A small network was trained on invented records. Each row is its activation on one of them, seen along a few directions.
After each row come some of the record's fields: E, H, W, J.
The largest differences between rows may come from other fields.
In the rows, 500 means zero.
Strong random noise was added to every row along 13 fixed directions; ignore it. To show where, here is one row again and again, with new noise each time:
[414 517 556 544 490 657 566 566 361 444 672 585 442 510 438 549 337 385
 467 487 499 481 538 139 246 347 558 502 702 419]
[625 505 499 648 181 594 650 402 434 425 633 592 590 483 698 564 659 578
 521 486 480 624 661 607 450 400 250 597 410 540]
[557 513 271 495 618 234 472 550 617 257 506 695 408 345 429 356 518 706
 355 284 305 414 534 456 430 509 651 371 435 533]
[380 460 614 530 344 652 539 605 295 353 309 549 249 396 444 366 565 642
 226 488 487 735 453 347 375 635 668 474 550 315]
[346 480 386 399 595 442 419 465 599 501 609 660 445 585 436 475 583 546
 458 405 240 430 397 478 505 642 576 363 547 483]
[199 542 284 588 465 660 588 366 476 364 564 536 591 523 768 653 531 573
 588 579 408 401 763 368 480 490 372 490 680 599]
[548 439 481 644 534 290 535 499 470 508 513 502 639 441 429 413 675 389
 473 255 438 561 470 550 522 584 524 466 466 226]
[610 416 597 364 393 565 430 552 601 607 491 497 413 523 464 492 436 632
 488 606 521 626 467 601 541 479 473 566 442 658]
[595 405 587 723 393 370 570 564 576 402 560 481 571 437 555 524 448 562
 573 544 615 412 529 375 485 426 537 495 723 408]
[593 414 528 532 687 452 520 647 476 591 365 163 589 383 375 474 367 489
 608 748 653 346 411 462 579 395 507 562 508 433]
[362 695 303 452 575 489 528 433 574 350 492 440 435 543 304 525 307 540
 649 793 567 228 427 375 741 609 632 399 433 623]
[753 517 575 386 504 409 341 474 499 799 650 545 568 573 505 442 598 411
 597 401 439 534 235 854 469 369 419 463 385 555]
[706 606 555 353 360 519 470 424 562 598 541 590 448 569 392 462 506 445
 490 479 520 717 456 739 600 417 456 531 263 640]
[486 458 539 468 594 428 394 566 596 533 389 433 490 454 516 481 386 516
 501 538 630 493 514 493 564 439 618 476 691 523]
[515 353 663 518 456 587 387 678 357 634 438 376 436 411 560 463 363 613
 519 585 657 526 395 419 333 470 573 553 680 487]

[584 404 683 558 394 402 410 590 489 558 522 522 537 464 543 472 493 475
 454 445 789 551 503 578 639 579 518 553 661 325] => {E: e4, H: h1, W: w2, J: j5}
[460 608 434 582 260 463 525 306 547 446 551 621 527 594 582 527 647 531
 594 405 415 581 485 629 558 631 480 414 388 574] => {E: e3, H: h1, W: w2, J: j4}
[870 581 488 551 493 252 443 555 411 353 453 602 495 315 453 325 664 544
 284 329 656 388 421 765 563 532 458 567 220 393] => {E: e2, H: h2, W: w4, J: j2}
[533 548 398 521 727 377 566 514 494 498 496 499 560 420 488 490 343 381
 581 271 417 574 672 403 306 320 603 508 477 591] => {E: e1, H: h2, W: w2, J: j1}
[396 684 395 394 498 552 575 354 555 378 392 511 474 535 380 516 536 382
 453 492 465 607 586 510 651 471 520 436 345 538] => {E: e1, H: h2, W: w2, J: j4}
[658 292 490 401 552 478 388 686 425 599 333 479 395 327 430 318 539 728
 251 346 433 725 548 624 392 667 498 704 235 534] => {E: e2, H: h1, W: w3, J: j2}
[619 531 685 589 313 512 596 455 539 464 450 563 459 569 347 461 581 365
 389 449 536 737 457 499 549 544 567 520 444 365] => {E: e4, H: h1, W: w4, J: j3}
[569 496 360 419 571 350 473 517 565 541 595 506 537 462 412 478 392 570
 637 392 435 461 507 540 497 510 514 482 303 644] => {E: e1, H: h2, W: w2, J: j1}
[546 195 709 511 599 390 551 647 755 534 608 532 578 557 261 530 548 337
 318 355 400 569 553 265 510 506 493 554 688 184] => {E: e1, H: h1, W: w4, J: j3}
[365 429 445 499 592 408 510 530 612 425 755 588 546 576 181 542 467 349
 466 373 355 293 422 126 467 609 564 408 560 271] => {E: e3, H: h2, W: w2, J: j4}
[424 556 450 303 392 773 449 483 422 460 571 592 332 544 533 534 503 670
 407 703 431 420 452 494 467 497 381 526 419 678] => {E: e1, H: h1, W: w1, J: j2}
[389 522 485 608 440 676 513 583  92 583 505 334 514 411 524 499 312 490
 659 537 693 485 474 304 290 600 525 597 447 467] => {E: e1, H: h1, W: w3, J: j1}
[382 582 514 511 484 440 414 414 429 541 347 426 602 477 711 517 600 421
 567 462 755 537 551 753 745 595 481 461 593 420] => {E: e1, H: h1, W: w2, J: j1}
[573 504 465 481 620 308 466 482 636 477 473 516 627 480 297 466 543 274
 351 290 615 550 658 547 731 560 497 594 394 339] => {E: e2, H: h2, W: w2, J: j2}
[445 569 608 395 621 661 525 530 366 539 339 339 474 470 462 508 513 312
 402 624 607 535 465 497 526 315 466 503 554 376] => {E: e2, H: h2, W: w4, J: j4}
[455 710 518 684 564 502 614 528 280 278 487 531 386 457 470 445 392 419
 487 656 650 286 394 296 471 467 708 407 688 327] => {E: e1, H: h1, W: w4, J: j2}
[490 523 292 406 485 499 453 427 605 498 614 503 499 571 496 533 567 743
 643 754 363 199 350 669 681 692 362 456 283 706] => {E: e1, H: h2, W: w4, J: j3}
[606 525 493 632 539 550 689 601 346 402 598 475 456 413 361 452 399 461
 495 517 356 464 434 210 164 218 557 455 493 415] => {E: e1, H: h2, W: w2, J: j3}
[420 661 240 540 586 578 543 340 437 594 600 412 658 593 542 564 513 426
 741 632 366 339 455 583 524 444 387 458 369 643] => {E: e1, H: h2, W: w2, J: j3}
[675 458 410 584 531 378 529 541 444 470 512 533 525 396 536 368 735 623
 398 415 280 456 362 662 385 423 428 435 375 396] => {E: e1, H: h1, W: w3, J: j3}
[586 495 570 467 545 458 439 499 551 605 572 508 481 581 495 485 541 505
 560 594 426 390 289 620 510 456 510 431 550 515] => {E: e3, H: h1, W: w4, J: j2}
[355 495 319 403 496 409 365 393 702 571 751 554 636 630 436 644 341 498
 791 447 496 267 520 418 608 678 470 460 460 721] => {E: e1, H: h2, W: w4, J: j4}
[560 414 542 673 335 443 587 606 574 358 435 447 363 448 320 409 415 734
 492 699 497 479 358 308 507 625 689 445 519 442] => {E: e1, H: h2, W: w3, J: j3}
[364 745 366 683 539 352 618 323 550 317 296 387 537 510 508 479 465 427
 689 622 575 424 479 501 725 500 731 303 594 488] => {E: e2, H: h2, W: w1, J: j2}
[434 471 392 441 412 763 380 550 346 473 741 622 485 506 636 614 431 656
 435 621 589 211 583 371 363 603 260 681 483 660] => {E: e1, H: h1, W: w4, J: j3}
[498 504 410 355 655 443 301 635 403 569 553 518 421 409 452 412 324 600
 499 493 606 331 394 496 473 537 596 475 506 561] => {E: e4, H: h1, W: w2, J: j5}
[538 400 576 641 392 612 558 523 534 493 511 479 600 481 670 602 435 467
 469 475 604 638 772 362 359 305 392 651 693 535] => {E: e1, H: h1, W: w3, J: j3}
[506 323 558 530 561 552 479 684 435 583 419 371 384 415 568 436 369 745
 522 666 440 498 439 414 323 448 590 534 638 563] => {E: e3, H: h1, W: w3, J: j2}
[585 569 441 402 511 417 525 533 604 266 443 680 326 390 514 443 412 659
 365 389 449 569 630 461 414 359 609 432 465 667] => {E: e1, H: h2, W: w4, J: j1}
[453 531 390 468 444 468 418 420 644 422 457 586 457 505 744 526 578 750
 536 567 403 406 497 664 527 483 485 390 584 735] => {E: e1, H: h1, W: w2, J: j4}
[568 598 365 695 586 154 445 533 557 332 543 474 600 376 516 480 275 534
 718 475 786 148 491 399 588 521 683 396 630 510] => {E: e1, H: h1, W: w1, J: j1}
[549 483 493 425 450 721 714 448 509 718 610 268 588 614 399 636 317 446
 833 798 414 633 577 494 535 336 305 635 261 731] => {E: e1, H: h2, W: w1, J: j5}
[659 513 715 659 394 480 736 556 633 382 369 323 376 537 305 490 378 551
 585 898 558 493 323 360 610 412 665 449 555 444] => {E: e3, H: h1, W: w3, J: j1}
[509 486 695 518 392 495 555 426 604 571 673 662 492 678 564 586 526 376
 571 422 416 607 471 498 465 455 523 455 680 480] => {E: e4, H: h2, W: w3, J: j1}
[311 423 570 510 481 496 397 466 500 624 510 560 488 609 752 537 577 585
 587 498 480 501 446 629 567 723 545 446 740 494] => {E: e4, H: h1, W: w3, J: j1}
[440 473 550 475 419 609 490 561 485 363 363 466 355 398 687 516 469 740
 440 666 535 453 515 443 399 357 517 441 673 613] => {E: e3, H: h2, W: w4, J: j4}
[359 713 246 600 549 638 694 412 285 193 428 591 425 395 513 434 642 486
 292 446 272 516 616 325 307 371 508 400 415 407] => {E: e4, H: h1, W: w2, J: j3}
[613 483 441 588 526 439 654 444 561 511 345 312 640 429 509 498 555 477
 605 496 420 638 609 594 511 358 421 545 330 559] => {E: e1, H: h1, W: w4, J: j4}

Here are new rows. What are their fields?
[349 486 481 591 418 342 389 428 598 384 498 600 620 476 676 583 475 468
 547 245 726 458 708 432 583 654 558 483 714 488] => {E: e1, H: h1, W: w4, J: j4}
[497 482 400 638 425 578 602 523 266 550 285 233 534 355 491 421 484 633
 626 554 478 643 486 503 369 584 509 573 226 558] => {E: e4, H: h1, W: w2, J: j4}
[347 700 442 509 494 482 543 323 732 305 260 450 426 555 602 559 455 534
 612 694 499 467 510 494 636 347 684 262 699 693] => {E: e1, H: h2, W: w4, J: j4}
[295 428 507 362 531 701 496 473 582 432 452 619 422 554 647 547 758 545
 201 534 262 573 579 506 495 413 371 440 711 410] => {E: e1, H: h1, W: w2, J: j4}
[616 480 674 568 441 516 511 590 540 497 375 393 411 483 406 444 423 526
 467 695 614 532 341 447 501 380 640 459 633 444] => {E: e1, H: h2, W: w2, J: j3}
[554 593 449 530 443 665 604 442 336 487 808 552 641 545 590 646 503 363
 567 618 597 283 620 471 506 363 183 648 452 487] => {E: e4, H: h1, W: w3, J: j2}
[553 613 513 439 370 698 539 455 441 499 579 420 495 538 507 588 469 504
 565 790 590 369 427 523 546 307 329 520 432 602] => {E: e3, H: h2, W: w2, J: j4}
[167 369 491 340 738 546 262 584 492 717 275 420 413 504 522 445 359 504
 487 342 444 698 497 396 381 663 772 428 734 536] => {E: e1, H: h2, W: w4, J: j3}
[655 515 580 529 433 374 357 496 547 639 516 416 573 494 546 506 385 485
 715 468 667 442 350 597 444 388 556 445 536 630] => {E: e3, H: h2, W: w4, J: j4}
[669 469 448 531 496 257 460 519 730 304 350 538 479 351 646 435 608 760
 413 512 505 376 513 686 600 402 515 411 549 597] => {E: e4, H: h2, W: w4, J: j4}
[388 642 438 545 415 463 520 455 475 273 513 501 479 482 521 572 387 570
 609 682 791 212 527 424 747 695 529 470 522 522] => {E: e2, H: h1, W: w4, J: j1}
[434 631 357 538 634 464 633 417 376 561 578 425 564 565 311 474 516 341
 682 485 295 452 345 468 481 571 551 411 279 426] => {E: e1, H: h1, W: w2, J: j1}
[399 679 488 613 417 510 425 464 278 412 416 552 465 442 580 446 425 414
 474 399 789 542 554 468 505 576 661 479 603 429] => {E: e1, H: h1, W: w2, J: j2}
[324 437 583 521 571 571 408 551 315 684 394 350 424 549 580 465 516 583
 625 621 440 420 214 522 403 724 632 436 600 457] => {E: e3, H: h2, W: w3, J: j1}
[618 467 435 466 424 495 482 498 615 522 490 474 474 508 488 509 439 717
 577 632 466 468 501 609 556 590 451 599 294 767] => {E: e1, H: h1, W: w2, J: j2}
[528 576 681 386 572 556 424 451 460 745 558 530 494 647 661 547 485 327
 634 506 511 578 365 715 461 319 508 432 665 569] => {E: e1, H: h1, W: w4, J: j1}
[448 661 297 404 516 596 481 481 307 443 439 479 440 381 555 468 335 590
 560 524 617 514 640 525 478 478 491 538 305 717] => {E: e4, H: h1, W: w4, J: j5}
[311 518 414 560 431 554 556 428 501 400 414 667 406 522 547 459 510 544
 392 284 335 830 716 385 394 630 662 476 546 535] => {E: e1, H: h1, W: w2, J: j3}
[353 677 399 562 467 635 561 379 424 427 706 481 619 605 638 727 315 426
 792 770 734 116 596 378 628 561 361 561 576 660] => {E: e4, H: h1, W: w4, J: j1}
